A small network was shown many inputs. Here are its activations along a few directions, one row for each input.
In each table, some parts of the input vary, and every possible input appears once, in random order.
Descriptions start from the smaller parts, as in this example, which fits no table here: line(6) and (point or line(9) or (values(3) and ring(5))).
Shared parts are said once, and a part with two or three values counts as separate values.

A family of inputs:
R1: [-7 -4 4 7 5 14 6 -11 -55 12 0 4 20 -5 8 5 11 -8 31 16]
R2: [-7 -27 16 17 -24 2 21 -9 -7 30 9 9 -29 -13 32 13 18 -27 29 -14]
R3: [35 8 18 -23 4 -45 -31 40 26 19 23 30 -4 -29 -10 12 -57 26 -74 45]
R4: [-9 -12 -35 -6 13 -4 8 -6 16 0 -8 -32 -11 9 -19 -31 21 11 8 -52]
R5: [-13 -14 -8 4 -29 -9 2 -8 15 35 2 -12 -36 -14 26 4 19 -14 19 -38]
R6: [42 39 29 -38 -6 44 10 9 19 -34 -56 75 -15 28 -27 9 -31 -10 -60 50]
R7: [26 48 38 -23 -15 36 -1 10 56 -36 -33 67 -19 25 19 37 -28 -23 -44 61]
R8: [-15 3 -3 16 24 10 -2 -3 -41 -24 13 -19 47 17 -12 8 10 11 33 10]
R9: [-24 4 20 28 10 4 -7 -16 -32 -34 24 -24 43 2 -1 7 8 3 17 7]
R10: [-12 -16 29 11 -12 16 -3 -14 -22 2 24 5 22 -10 22 23 15 -32 38 11]
R11: [-4 -14 -8 10 -11 -4 29 -10 -35 42 -14 7 -27 -5 14 -8 17 -7 24 -4]
R12: [-16 -11 10 3 26 18 -2 -3 -45 -34 12 -7 45 18 -29 -7 13 4 30 -12]
R13: [-9 -16 18 -8 4 21 5 -14 -56 6 0 14 21 -2 -13 -12 16 -17 29 -2]
R14: [-7 -16 14 24 -24 -6 27 -17 -25 31 -2 2 -29 -23 23 -7 17 -12 11 -7]
R15: [-18 -2 -28 14 -3 -22 5 -17 32 -4 5 -45 -16 -10 12 -16 14 14 3 -33]
R16: [-1 -12 -38 -3 -16 -18 16 2 -10 39 -16 -11 -31 -9 9 -16 20 10 21 -27]
R17: [30 55 35 -14 -17 23 5 4 38 -38 -44 57 -14 19 10 15 -28 -12 -66 69]
R18: [1 -27 7 2 -10 8 28 -8 -40 35 -14 14 -24 -2 -8 -24 24 -16 15 -26]
R19: [-14 13 -38 16 27 2 -14 -5 7 -24 4 -53 28 19 -15 -13 6 17 22 -16]
R20: [40 53 18 -27 -10 34 12 8 24 -23 -59 62 -12 29 -5 23 -33 -4 -57 71]
R21: [-8 -9 26 18 -14 8 5 -18 -38 1 15 -2 24 -21 12 3 16 -16 23 20]
R22: [-8 -1 -50 7 13 -15 9 -4 19 6 -7 -42 -12 7 2 -15 16 19 11 -34]
R23: [-20 -2 -29 -4 31 5 -13 -7 3 -36 2 -37 21 18 -28 -27 4 13 23 -38]
R24: [-2 -22 -22 -12 -15 -9 13 -1 -16 33 -19 -4 -29 -4 -12 -33 24 -2 10 -49]
R25: [38 3 -8 -27 18 -32 -19 51 24 32 12 40 1 -13 -16 10 -56 40 -63 43]
R26: [-27 6 -13 16 14 7 -26 -13 34 -32 25 -49 20 11 5 7 3 -3 28 -26]
R27: [-5 -15 -16 9 -31 -24 14 -6 1 26 -4 -16 -32 -26 18 -16 20 4 8 -29]
R28: [34 0 23 -25 6 -34 -37 49 40 21 28 33 -2 -15 3 32 -57 10 -66 33]
R29: [-20 5 -21 22 12 -8 -13 -11 20 -41 18 -53 24 -1 -3 -13 4 15 17 -16]
R30: [-17 -9 -23 9 -3 -7 -1 -10 51 -1 16 -39 -16 -1 17 4 18 -1 21 -39]
R31: [-24 -3 25 25 10 14 -16 -11 -15 -31 33 -21 47 17 4 25 11 -17 28 -1]
R32: [39 -3 9 -47 21 -28 -29 50 10 22 10 46 -5 -13 -37 -1 -55 27 -67 25]
Question: The inputs of R18 and R14 match in every part but one. If R12 is changed in the same way as R18 into R14, which row does it become?
Answer: R9
Question: Describe the family of inputs behind these rows.
Answer: line(4) and (values(2) or ring(6))
Question: A walk changes only the line(4) part. It starts at R7 and steps to R17. List the rest of the walk in order.
Answer: R20, R6
Question: Which other rows does R17 become when the values(2) part takes its other values? List them by row number.
Answer: R3

A family of inputs:
R33: [-12 20 41 -5 -9 39 12 -16 -34 -69 -13 7 21 12 2 8 19 -33 25 30]
R34: [-47 -35 -30 31 -11 -25 24 -20 -43 51 29 -56 12 -22 21 -19 65 15 87 -57]
R35: [21 23 54 -1 2 18 -14 3 8 -1 9 54 13 -5 9 50 -42 -7 -60 57]
R36: [33 6 -9 -30 46 -11 -13 39 12 -13 11 39 22 11 -31 20 -52 27 -55 40]
R37: [-18 0 -22 11 10 -9 -11 -24 15 -56 1 -57 21 9 -10 -22 19 17 11 -22]
R38: [-22 -54 -32 39 -12 -11 16 -17 -49 43 29 -65 11 -17 5 -14 59 -4 92 -53]
R39: [-16 6 22 16 8 23 33 -24 11 -38 -16 -8 2 53 -22 -10 30 -10 24 6]
R40: [27 2 -15 -16 -43 -3 43 -5 34 33 -53 31 -68 -18 25 -10 -6 -3 -24 0]
R41: [29 46 20 -28 -16 17 -20 18 4 14 -26 46 5 1 -23 13 -38 10 -33 61]
R42: [29 43 32 -6 -13 17 5 7 -1 0 -31 65 -17 23 12 49 -21 -15 -63 55]
R43: [7 -21 -19 -9 9 -33 -12 18 40 26 23 -9 -24 -35 2 -24 -19 14 -36 -32]
R44: [15 -16 -41 -24 31 -26 -1 31 21 33 1 1 -33 -11 -25 -30 -14 30 -42 -47]
R45: [2 -10 15 -21 -35 -26 -2 14 32 35 0 22 -51 -18 26 6 -5 -8 -19 -5]
R46: [-34 -42 -29 62 6 -5 6 -25 -48 39 37 -66 5 -18 11 -24 31 -27 75 -69]
R47: [-32 24 -35 44 12 5 -17 -20 21 -72 11 -75 39 23 12 3 21 12 39 -27]
R48: [17 6 11 -21 29 -17 -26 22 24 -8 24 20 31 -9 4 23 -58 4 -52 52]
R49: [11 13 -20 -41 -19 -3 -13 9 19 51 -31 16 -55 -15 -11 -21 -6 8 -17 -19]
R50: [-11 -11 56 0 3 47 -10 -9 -65 -68 -4 33 65 35 -8 3 17 -32 49 27]
Question: Describe the family of inputs behind these rows.
Answer: values(3) or line(5) or (values(2) and ring(5))
Question: Which of the alternatives is R49?
Answer: values(2) and ring(5)
Question: A walk changes only the line(5) part. It starts at R50 and steps to R33. List the rest of the walk in order.
Answer: R39, R37, R47

A family of inputs:
R51: [-11 -20 -89 13 -1 -39 -8 4 39 21 -5 -83 -32 -3 4 -42 22 14 14 -97]
R52: [47 -13 10 -27 -24 -35 8 35 41 67 2 65 -52 -43 23 18 -42 12 -62 44]
R53: [20 17 15 -36 49 -9 -36 41 15 -40 24 32 49 11 -51 10 -57 44 -55 48]
R54: [37 5 35 -41 -4 31 27 9 -37 38 -35 94 -18 -5 -7 13 -18 -8 -18 70]
R55: [-58 4 19 57 10 9 -20 -31 -30 -45 47 -66 59 21 16 23 30 -22 62 -23]
R56: [-36 -28 -18 24 44 -20 -28 3 -39 -24 55 -69 66 6 -41 -26 15 23 37 -51]
R57: [-35 13 -5 33 -23 47 37 -60 -28 -38 -42 -43 -3 28 21 -12 69 -31 72 -31]
R58: [51 22 -39 -40 -7 -34 -17 43 90 4 -31 20 -48 -8 -14 -16 -52 33 -95 6]
R59: [-20 -58 -19 20 -30 -46 5 -2 -14 79 38 -33 -38 -54 31 -18 30 -8 35 -69]
R60: [20 59 40 -17 -20 58 22 -26 26 -54 -67 52 -24 25 6 11 -11 -24 -36 61]
R61: [9 36 46 -8 17 17 -23 10 31 -60 20 37 48 17 2 54 -40 10 -29 81]
R62: [-24 -37 4 23 -11 22 34 -28 -94 53 -8 -6 -7 4 10 -15 55 -43 75 -39]
Question: The inputs of R61 and R53 match in every part but one. If R55 is changed in the same way as R61 into R53, which row does it become?
Answer: R56
Question: Describe the family of inputs behind these rows.
Answer: values(2) and ring(6)
Question: Which other rows does R52 become when the values(2) part takes its other values? List them by row number.
Answer: R59
Question: Which other rows does R51 become when the values(2) part takes its other values? List them by row number.
Answer: R58

A family of inputs:
R63: [28 26 10 -48 -16 21 -1 17 21 5 -42 70 -27 12 -5 19 -21 -6 -31 33]
R64: [-4 -6 -41 2 7 -25 8 0 11 27 -6 -33 -26 -15 -3 -33 5 21 -6 -32]
R65: [-17 9 -7 6 -5 27 -6 -16 -23 -23 -11 -17 19 16 10 10 20 -20 39 -17]
R66: [32 18 -15 -35 14 -15 -1 37 37 10 -25 36 -26 13 -25 -2 -41 28 -59 33]
R67: [-11 -1 -8 27 3 2 17 -16 -37 22 3 -17 12 -1 14 6 18 3 37 15]
R68: [-4 -7 3 23 -26 -12 22 -12 -37 28 -4 -11 -10 -20 9 -10 24 5 16 2]
R69: [-7 1 -21 1 25 -1 -1 -3 -7 -32 0 -35 25 8 -33 -28 8 25 2 -18]
R70: [-13 9 -32 14 28 -4 -10 0 -4 -14 6 -47 23 16 -16 -10 3 15 10 -17]
R71: [-11 1 5 -9 -6 32 -1 -17 -22 -38 -16 -6 20 10 -9 -9 26 -13 36 -13]
R72: [-16 -18 -26 9 15 -23 -18 6 9 9 34 -29 17 -7 17 13 3 11 25 -19]
R73: [28 36 28 -13 -23 24 -9 2 25 -36 -26 38 6 -3 20 28 -22 -10 -39 56]
R74: [35 21 17 -32 -4 8 11 22 -12 29 -31 71 -18 6 -18 9 -26 7 -41 57]
R75: [32 32 34 1 -10 9 0 5 -9 -13 -16 41 20 -6 4 16 -30 4 -46 74]
R76: [-16 -26 29 3 17 10 0 -6 -36 -15 25 0 27 2 -20 -9 12 -11 20 -11]
R77: [0 -13 -9 11 -16 -4 21 -12 -39 43 -14 -1 -20 -23 6 -24 15 -1 16 -9]
R78: [-11 3 -41 21 21 -19 3 -3 15 6 9 -45 12 7 5 -5 7 23 11 -10]
R79: [-19 -24 10 22 14 -6 6 -6 -15 21 35 -13 12 0 16 17 11 -12 31 -4]
R80: [-20 3 8 1 14 24 8 -22 2 -46 -7 -14 5 23 -18 -15 20 -8 19 -25]
R81: [-12 -15 -18 4 19 -7 -31 10 -8 -11 30 -30 33 3 -5 6 0 -1 21 -27]
R82: [-10 -4 -1 16 -21 -3 20 -18 22 -4 -4 -24 -31 0 10 -6 26 -9 7 -29]
R83: [-8 -22 -7 -8 15 -5 -23 6 -11 -29 23 -15 36 -5 -21 -14 4 10 12 -29]
R84: [-13 -31 22 20 -18 -20 8 -3 -12 28 27 -4 -9 -20 9 -3 14 -9 10 -19]
R85: [31 2 1 -49 5 -14 -25 40 33 17 0 57 -13 -2 -18 14 -42 19 -49 19]
R86: [-23 3 -11 21 8 10 12 -22 24 -8 3 -27 -10 20 15 8 17 -8 30 -17]
R87: [-8 -3 11 9 5 16 9 -15 -55 -14 -8 0 31 4 -20 -22 18 3 25 8]
R88: [29 26 16 -36 4 13 11 20 45 3 -32 57 -46 30 -6 10 -26 -5 -43 24]
R89: [-19 -19 18 18 16 6 -9 -3 -32 2 30 -9 29 10 -3 7 5 -21 24 -14]
R90: [-8 -3 -4 6 -38 2 10 -14 -1 5 -13 -14 -19 -12 23 0 31 -12 26 -18]
R91: [-9 -25 -14 6 -16 -34 -14 9 10 15 28 -23 -6 -28 8 -4 6 15 6 -35]
R92: [-8 -35 9 5 -4 -11 11 -3 -20 42 18 0 -24 -25 6 -11 9 -15 11 -29]
R93: [22 9 54 -1 -3 2 -12 13 13 -14 16 47 19 -9 3 24 -41 -7 -52 52]
R94: [-15 2 -15 10 -10 16 6 -18 -2 -1 -6 -20 4 7 28 16 26 -14 46 -5]
R95: [21 36 31 -4 -4 17 -3 0 51 -44 -18 28 -5 12 3 21 -29 -11 -49 43]
R96: [27 13 18 -20 -3 -11 -36 25 36 -23 17 25 19 -15 0 25 -50 13 -48 42]
R97: [-8 -1 -30 15 -4 -34 7 0 16 13 3 -40 -14 -10 2 -21 13 26 -6 -20]
R98: [-5 -7 -17 -7 -26 8 10 -15 -6 19 -24 -5 -30 -14 23 -12 25 -18 25 -29]
R99: [-3 -31 -26 -6 -5 -25 -14 10 7 30 18 -15 -17 -31 4 -17 -1 8 7 -45]
R100: [-9 -8 -13 2 -7 5 18 -18 19 12 -13 -17 -45 -1 8 -18 20 -15 11 -38]
R101: [-20 8 -4 15 14 23 1 -18 5 -29 -1 -29 5 31 -4 3 16 -20 25 -24]
R102: [32 -2 35 -30 2 -1 5 37 6 31 -1 78 -19 5 -11 16 -40 -7 -48 32]
R103: [24 38 2 -11 8 -13 -14 15 39 -26 -8 9 10 1 -6 8 -45 29 -62 51]
R104: [-13 6 -1 20 11 12 3 -12 -54 3 -1 -17 27 13 -1 -1 17 -9 33 11]
Question: Describe the family of inputs behind these rows.
Answer: ring(6) and (values(2) or line(5))
Question: The inputs of R66 and R102 match in every part but the ring(6) part. If R69 is changed in the same way as R66 into R102, which row does it become?
Answer: R76
Question: Which other rows does R98 become when the line(5) part takes its other values? List them by row number.
Answer: R65, R71, R90, R94
Question: Which other rows does R73 become when the values(2) part takes its other values? List them by row number.
Answer: R63
Question: A walk changes only the ring(6) part. It starts at R73 and steps to R75. List the rest of the walk in order.
Answer: R93, R96, R103, R95
Question: Which other rows does R74 become when the values(2) part takes its other values? List them by row number.
Answer: R75
